A small network was shown many inputs. Here are its activations along a few directions, one row for each input.
In each table, some parts of the input vary, and every possible input appears once, in random order.
A made-up example of a description, with smaller parts first: one of 4 places along a line, together with either a single point or one of 9 places along a line or (one of 3 separate values, together with one of 5 places around a ring).
Shared parts are said once, and a part with two or three values counts as separate values.
(in the rows, 100 means zero)

Other details of the inputs vary at random and push rows far along two fixed directions, the same in every table; ignore that.

Rows:
r1: [122,89,118,34,104,106,83,101,103,53,120,171,87,128,105,89]
r2: [130,108,85,37,111,110,136,72,112,97,96,12,132,132,130,100]
r3: [131,49,131,55,90,97,80,73,112,49,100,168,68,121,116,114]
r4: [128,88,117,54,93,117,78,96,94,47,121,176,90,135,128,88]
r5: [132,101,87,40,106,102,128,55,119,96,89,10,131,121,125,93]
r6: [66,123,78,163,108,91,133,121,93,170,91,17,120,83,79,110]
r7: [76,92,91,148,89,85,67,120,78,118,90,149,35,52,51,108]
r8: [71,134,78,167,107,89,128,124,91,162,86,17,125,78,88,110]
r9: [146,80,116,41,109,95,65,111,102,53,119,149,64,120,124,96]
r10: [123,79,119,49,94,120,81,93,96,54,125,175,84,141,120,89]
r11: [143,89,102,32,102,99,66,88,91,43,97,145,58,107,111,87]
r12: [109,97,105,56,91,126,138,60,132,90,105,39,163,141,141,88]
r13: [47,102,95,159,93,101,78,134,85,112,100,177,70,67,54,91]
r14: [79,96,98,159,98,82,63,138,80,111,98,149,44,52,64,115]
r15: [130,77,117,71,93,94,131,46,133,87,84,33,156,123,145,118]
r16: [135,85,100,43,105,101,124,66,130,102,104,14,134,121,134,110]
r17: [65,117,105,169,103,96,77,139,69,119,107,181,72,73,65,98]
r18: [147,79,109,29,91,97,61,85,98,47,101,147,57,103,116,96]
r19: [71,119,84,154,105,92,74,147,58,108,88,151,40,60,59,103]
r20: [71,112,85,170,112,86,128,116,107,169,96,16,123,78,79,112]
r21: [121,108,108,51,109,114,136,65,124,107,113,40,162,147,137,96]
r22: [52,107,102,175,85,108,77,134,79,101,98,182,71,68,69,91]
r23: [48,131,82,174,96,101,131,105,110,150,83,41,157,72,84,96]
r24: [58,139,88,171,106,92,136,112,104,154,88,41,158,76,77,104]
Description of these inputs: one of 2 separate values, together with either a single point or one of 5 places around a ring or one of 6 places around a ring.
Changing only the choice among 2 separate values turns r4 into r10. The same change can be made to r23. Which row results? -> r13
A walk changes only the place on the ring of 6. It starts at r9 and steps to r14. List the rest of the walk in order. -> r18, r11, r19, r8

Rows:
r25: [94,90,107,109,102,101,74,128,83,91,114,171,55,98,83,99]
r26: [77,101,100,145,101,95,115,105,102,134,99,80,114,92,88,110]
r27: [137,92,96,54,104,91,96,85,105,83,93,66,89,103,118,105]
r28: [108,82,98,94,101,89,65,116,81,87,99,150,31,80,76,105]
r29: [73,101,99,145,96,97,114,98,106,130,94,79,117,86,86,107]
r30: [116,100,102,67,94,108,105,78,110,76,96,91,119,114,123,93]
r31: [87,88,105,106,91,105,74,110,87,80,102,175,61,91,81,94]
r32: [121,107,101,62,105,105,103,95,106,85,107,88,116,118,121,93]
r33: [117,107,99,61,100,108,106,85,106,79,99,90,119,117,119,90]
r34: [75,115,90,136,104,100,113,114,97,134,99,74,112,90,82,99]
r35: [80,107,98,145,96,93,111,100,104,122,91,78,121,83,93,107]
r36: [112,100,100,59,100,112,109,83,108,84,103,92,115,121,113,90]
r37: [83,109,100,146,101,92,111,107,100,127,96,78,118,88,94,110]
r38: [121,101,105,71,105,103,104,97,105,88,109,88,113,120,124,99]
What do these inputs look like to the network? -> one of 2 separate values, together with either a single point or one of 6 places around a ring
Which other rows agree with r31 in the choice among 2 separate values? List them by row number. -> r25, r26, r28, r29, r34, r36
